Each row below is a small network's average activation on inputs in which a field has the value named, seen along a few directions.
Values that are neighbours, or in one group, have similar rows; names and order tell nothing.
In the rows, 500 means zero.
Strong random noise was added to every row along 2 fixed directions; ignore it. To show where, here is one row again and again, with new noise each time:
491  571  608  486  474  448  558  460  409  520  583  537  560  492  496  546
350  552  473  385  417  286  555  455  336  558  542  542  582  462  612  517
349  452  396  372  490  366  521  455  357  572  636  522  486  507  581  440
566  487  609  528  573  612  527  463  469  512  695  515  457  551  405  489


D, 16 values:
d7: 424  350  358  446  392  495  406  629  394  503  482  510  529  472  662  503
d1: 523  318  534  521  549  695  444  503  497  538  641  512  419  615  548  470
d15: 509  393  313  350  519  391  511  416  440  559  516  522  519  448  640  321
d6: 683  587  739  641  554  577  540  506  691  371  490  428  592  439  288  433
d8: 308  445  280  496  581  500  451  520  464  496  477  504  328  568  391  445
d10: 603  517  533  621  466  649  442  652  593  480  386  430  624  500  537  643
d2: 589  799  629  699  531  678  524  480  616  440  415  505  469  559  296  638
d9: 439  712  503  562  362  406  538  582  481  475  207  487  539  454  531  632
d14: 497  596  601  583  295  436  569  555  352  462  331  628  638  398  694  705
d16: 359  209  170  233  521  373  446  414  445  537  541  431  463  384  569  270
d13: 669  385  549  480  624  569  445  496  784  510  621  521  411  522  180  374
d5: 633  604  576  525  546  459  551  513  721  473  442  485  511  447  382  408
d3: 503  491  462  572  531  607  389  642  550  413  376  414  452  530  483  548
d4: 491  570  608  476  444  465  516  448  492  491  468  539  544  568  629  643
d11: 286  523  315  398  452  133  569  384  334  613  418  499  508  474  809  451
d12: 429  503  534  425  480  424  528  415  395  546  547  502  514  500  545  542
D is arranged as a line.
- Going along D from d2 by way of its neighbour d8, in what order are d6, d9, d14, d16, d3 met? => d9, d3, d14, d16, d6
- List every value one step from d12, in the order listed. => d4, d11
- List every value one step from d13, in the order listed. => d5

G, 16 values:
g8: 598  551  622  648  433  679  475  610  419  493  440  535  464  561  557  688
g5: 485  324  536  376  563  419  515  315  566  526  728  478  504  438  512  353
g4: 804  497  820  552  633  665  613  388  655  451  704  511  509  560  254  466
g11: 366  396  327  400  510  333  478  538  530  528  513  512  383  531  450  432
g2: 713  614  829  601  570  518  614  411  582  494  526  582  566  512  354  514
g14: 411  544  486  627  404  522  426  593  364  490  411  517  543  503  618  637
g10: 446  703  531  538  329  432  516  632  390  464  261  577  694  464  704  679
g1: 255  448  355  489  395  584  402  537  280  550  431  456  445  535  657  629
g12: 430  507  398  414  550  378  512  535  632  542  452  479  429  525  534  421
g9: 539  679  589  634  496  469  590  498  555  477  365  440  531  426  466  553
g6: 502  392  389  466  494  585  457  646  553  462  501  465  520  633  615  427
g16: 556  519  567  591  410  528  477  572  481  348  312  448  606  471  452  618
g15: 694  647  711  565  612  589  527  425  618  514  611  527  519  514  294  500
g3: 484  557  475  489  564  566  469  350  552  505  560  511  402  513  364  439
g13: 500  639  516  522  306  401  538  610  425  421  246  502  694  296  488  631
g7: 858  560  840  608  629  664  569  360  623  493  662  536  563  427  309  520
G is arranged as a line.
- List every value one step from g7, in the order listed. => g5, g4
- List every value one step from g16, in the order listed. => g6, g13
- List every value one step from g3, in the order listed. => g11, g15
